X =
[[133  99 140 125 130 132 120 135 138 124 120 131 139 132 100 132]
 [120 151 143 130 131 130 129 123 116 133 131 126 118 126 134 122]
 [126 136 132 128 127 118 118 138 123 133 114 132 125 123 125 119]
 [136 141 128 131 128 136 127 130 137 128 125 148 130 123 122 127]
 [128 137 147 117 126 122 118 128 127 123 123 113 136 129 118 126]
 [121 139 139 120 124 129 140 113 119 129 124 128 125 122 115 123]
 [127 136 105 132 132 136 139 122 113 122 114 131 129 127 122 129]
 [120 131 135 131 135 133 136 116 140 128 126 123 120 124 120 120]
 [128 127 131 133 141 143 143 133 135 134 134 117 124 121 143 131]
 [132 132 125 130 130 106 155 126 133 123 129 123 129 136 133 123]
 [137 126 115 136 135 126 144 116 117 127 128 112 139 118 134 127]
 [128 142 125 116 145 124 121 119 113 130 131 143 126 124 135 125]
 [124 136 139 132 133 142 107 134 132 127 126 123 140 131 120 124]
 [130 147 100 121 134 132 135 144 141 115 131 123 115 124  99 123]
 [131 114 110 126 125 143 120 122 131 128 134 140 124 136 122 131]]
X[0][-16] = 133
X[:, 9] = [124, 133, 133, 128, 123, 129, 122, 128, 134, 123, 127, 130, 127, 115, 128]
X[-3][-13] = 132
X[-8][10] = 126
X[5][-1] = 123
X[13][-6] = 131
X[-2][3] = 121
X[-6][-16] = 132
X[5][4] = 124
X[2][0] = 126
X[-15][-13] = 125
X[1][12] = 118
X[:, -1] = [132, 122, 119, 127, 126, 123, 129, 120, 131, 123, 127, 125, 124, 123, 131]
X[-6] = [132, 132, 125, 130, 130, 106, 155, 126, 133, 123, 129, 123, 129, 136, 133, 123]
X[1][14] = 134
X[-9][-7] = 122
X[-4][8] = 113
X[-13][7] = 138
X[-5][10] = 128
X[:, 1] = [99, 151, 136, 141, 137, 139, 136, 131, 127, 132, 126, 142, 136, 147, 114]
X[-1][11] = 140
X[-8][-12] = 135
X[:, -14] = [140, 143, 132, 128, 147, 139, 105, 135, 131, 125, 115, 125, 139, 100, 110]
X[:, -12] = [130, 131, 127, 128, 126, 124, 132, 135, 141, 130, 135, 145, 133, 134, 125]
X[-5][-15] = 126
X[-10][-3] = 122
X[2][3] = 128
X[-11][0] = 128
X[-9] = [127, 136, 105, 132, 132, 136, 139, 122, 113, 122, 114, 131, 129, 127, 122, 129]
X[-12] = [136, 141, 128, 131, 128, 136, 127, 130, 137, 128, 125, 148, 130, 123, 122, 127]
X[-8][13] = 124
X[0][-2] = 100
X[-11] = [128, 137, 147, 117, 126, 122, 118, 128, 127, 123, 123, 113, 136, 129, 118, 126]
X[-13] = [126, 136, 132, 128, 127, 118, 118, 138, 123, 133, 114, 132, 125, 123, 125, 119]
X[-15][2] = 140

data =
136	135	125	138	135	125	124	137	111	127	134	135	117	110	131
134	133	128	125	124	128	133	124	124	124	108	126	131	127	132
128	132	106	118	130	141	122	135	123	142	104	138	141	132	146
128	130	117	139	132	118	126	134	115	126	134	105	128	119	138
136	126	152	125	121	126	127	121	129	146	124	133	140	121	122
133	136	119	129	109	113	124	141	116	134	131	121	143	128	135
134	119	119	129	137	140	131	129	118	125	131	137	136	123	126
140	123	131	126	123	135	124	129	123	121	120	145	127	117	132
128	132	117	128	135	130	132	128	130	112	124	123	119	131	121
data[0,-15] => 136
data[1,3] => 125
data[6,-1] => 126
data[-9,-1] => 131
data[-6,-12] => 139
data[:, 14] => [131, 132, 146, 138, 122, 135, 126, 132, 121]
data[4,-5] => 124
data[4,1] => 126
data[5,6] => 124
data[-3,-10] => 140
data[-8,11] => 126
data[-7,0] => 128
data[-1,-10] => 130
data[4,8] => 129
data[-8,-3] => 131
data[-1,-8] => 128
data[-6,14] => 138
data[-1,2] => 117
data[-9,-12] => 138
data[:, 12] => [117, 131, 141, 128, 140, 143, 136, 127, 119]
data[-7] => [128, 132, 106, 118, 130, 141, 122, 135, 123, 142, 104, 138, 141, 132, 146]
data[-4,11] => 121
data[-2,-10] => 135
data[-2,-4] => 145
data[8,-3] => 119
data[5,-6] => 134
data[8] => [128, 132, 117, 128, 135, 130, 132, 128, 130, 112, 124, 123, 119, 131, 121]
data[-6,1] => 130
data[-3,-4] => 137
data[:, 4] => [135, 124, 130, 132, 121, 109, 137, 123, 135]
data[-2,-3] => 127
data[0,-7] => 111
data[6,-5] => 131
data[3,-7] => 115

m =
[[136 125 111 117 123 133]
 [130 122 135 129 106 123]
 [135 120 126 129 140 150]
 [141 119 142 143 138 127]
 [131 115 110 139 129 129]
 [131 122 120 131 151 123]
 [145 128 116 143 128 123]
 [128 108 138 126 124 133]
 [123 148 128 124 126 116]
 [128 119 148 119 115 125]
 [119 149 108 136 128 128]
 [123 132 111 114 108 122]
 [115 136 115 145 138 140]]
Indices start at 0.
(0, 0) => 136
(12, 3) => 145
(6, 1) => 128
(4, 2) => 110
(2, 1) => 120
(6, 0) => 145
(7, 2) => 138
(1, 3) => 129
(6, 3) => 143
(9, 4) => 115
(1, 4) => 106
(9, 0) => 128
(7, 4) => 124
(5, 1) => 122
(1, 0) => 130
(3, 0) => 141
(3, 5) => 127
(8, 5) => 116
(11, 5) => 122
(0, 3) => 117
(1, 5) => 123
(9, 5) => 125
(2, 5) => 150
(0, 4) => 123
(7, 0) => 128

x =
[[137 125 123 121 150 123 131 130 119 121 123 145]
 [104 128 106 125 105 112 149 125 137 113 111 131]
 [124 143 134 138 126 138 129 122 139 126 124 136]
 [128 132 130 138 132 138 126 114 122 132 127 136]
 [123 128 126 131 128 132 122 110 123 125 127 132]
 [147 134 112 142 133 126 111 144 117 111 121 139]
 [136 126 122 129 138 117 128 140 114 131 119 141]
 [125 126 124 142 132 133 133 124 122 126 127 145]]
x[0][0] => 137
x[6][0] => 136
x[5][0] => 147
x[0][11] => 145
x[:, 1] => [125, 128, 143, 132, 128, 134, 126, 126]
x[0][9] => 121
x[7][6] => 133
x[4][7] => 110
x[:, 8] => [119, 137, 139, 122, 123, 117, 114, 122]
x[:, 2] => [123, 106, 134, 130, 126, 112, 122, 124]
x[7][0] => 125
x[4][2] => 126
x[7][9] => 126
x[3][8] => 122
x[4][9] => 125
x[6][7] => 140
x[2][0] => 124
x[6][3] => 129
x[0][3] => 121
x[7][5] => 133
x[5][2] => 112
x[7][1] => 126
x[7][8] => 122
x[5][10] => 121
x[1][11] => 131
x[0] => [137, 125, 123, 121, 150, 123, 131, 130, 119, 121, 123, 145]
x[6][1] => 126
x[6][5] => 117
x[2][8] => 139
x[3] => [128, 132, 130, 138, 132, 138, 126, 114, 122, 132, 127, 136]
x[4] => [123, 128, 126, 131, 128, 132, 122, 110, 123, 125, 127, 132]
x[3][3] => 138
x[5][3] => 142
x[2][11] => 136

B =
[[141 125 132 132 122 139 126 122 136 126 135 124 146]
 [142 117 143 136 119 111 140 112 121 122 154 122 143]]
Indices start at 0.
(0, 0) => 141
(1, 6) => 140
(0, 4) => 122
(1, 7) => 112
(0, 8) => 136
(0, 12) => 146
(0, 11) => 124
(0, 9) => 126
